Each row below is a small network's average activation on inputs in which a field has the value named, seen along a few directions.
Values that are neighbours, or in one group, have similar rows; names and order tell nothing.
Random noise pushes rows far along 2 fixed directions. That doesn't count. These rows show it; they differ only by the noise:
[  36, -161,  -46,  108, -216,  166,  -47,   77,  -91,   18,  140,   27,
   -4,   31, -207,  -91,    9, -153]
[-212, -172,   -1,  -76,  -62,   45, -165,  298, -137, -198,  186,  -36,
   32,  -94,  -29, -172, -188,  178]
[-142,  -52,   70,  -15,   43,  137,  -36,  152,  -46,  -76,  246,  -66,
   25, -156,  -88, -153, -174,  144]
[-320,  200,  289, -128,  487,  179,   93,  122,   95,  -94,  443, -218,
   57, -462,   19, -219, -408,  514]


FAKIG, 9 values:
zodot: [-253,  306, -175,  -81,  532, -363,   55, -165,    6,  -31,  195,   57,
   78, -232,  447, -129, -369,  584]
nemek: [ 143,  128,  120,  -97,  -87,   21,  143,  -97,  -80,  277, -275,  -71,
 -245,  -87,  -38,  117,   13, -321]
mor: [  64, -585, -262,    1, -700,  -38, -421,  252, -314, -248, -122,  149,
  -13,  364, -142,    8,  148, -264]
pum: [-216,   99,   48, -132,  188,  -28, -290,  -17,   92, -318,   26, -103,
  143, -133,   -1,   65, -212,  103]
mizu: [ 114,  -80,  104,   42,   32, -363,   76,  410, -319,  -41, -244, -190,
  -44,  329,  145,  353,  232, -118]
tuta: [ 107,  100, -178,   58,  -12,  -52,  -17, -228,   91,  124, -366,  463,
 -137,  416,  -63,  -50,  353,  -98]
zusuk: [  38,  -52, -162,  163,   28,  325,    5, -134,  278,  200,   39, -198,
  154, -142,  -63,  401,  136,   10]
gapem: [-221,  192,  298,  -64,  267,   12,  248, -310,  273,   33,   23,  -27,
    5,  -92,  464, -427, -234,  328]
zesat: [ 188,  252,  167, -263,  184, -268,  205,   90,  165, -126,  -34,  -44,
   54, -256,   26,   72,   86,  101]
FAKIG is arranged as 3 separate groups.
List the group mates of gapem, in the order listed.
Answer: zodot, tuta
List the group mates of pum, in the order listed.
Answer: mor, zusuk

MOGA, 9 values:
moru: [  45, -307,  162, -299, -329, -322, -182,  871, -317, -203, -265, -150,
  -48,   74,  -74,  261,  144, -212]
tevo: [-757, -269,  201,  -26,  357,  246, -197,  461,  -59, -188,  328, -349,
   76,  -82,  452, -243, -540,  780]
misod: [-419,  188,  155, -309,  436, -658,   78,  369, -274, -454, -158,  325,
  -77,  229,  609, -549, -110,  734]
peb: [ 542, -463, -331,  223, -869, -406,  -85,  134, -450, -104, -113, -184,
  107,  347,  -23,  453,  315, -800]
kidi: [ -39,  177, -241,   66,   66, -132, -286,  172, -208, -130, -152, -103,
  -65,  129, -284,  533,  251, -228]
zuv: [ 637, -457, -585,  511, -976,  508,  -84, -353,  263,  221,  103,  517,
  185,  448, -738,  139,  774, -781]
mosep: [ 113, -105, -163,   44, -288, -101, -142, -321,  296,   15, -649,  225,
  112,  361,  244,   -2,  237, -393]
mel: [ 221,  108,  308,  -37,    4,  636,   34, -587,  155,  109,  418,   38,
 -119, -404, -642, -376, -411, -248]
gov: [-366, -289, -511, -295, -193, -479, -308,  299, -354,  -32, -398,  253,
 -199,   60,  586, -177, -173,  460]
MOGA is arranged as 3 separate groups.
List the group mates of misod, in the order listed.
Answer: mosep, gov
List the group mates of peb, in the order listed.
Answer: moru, kidi
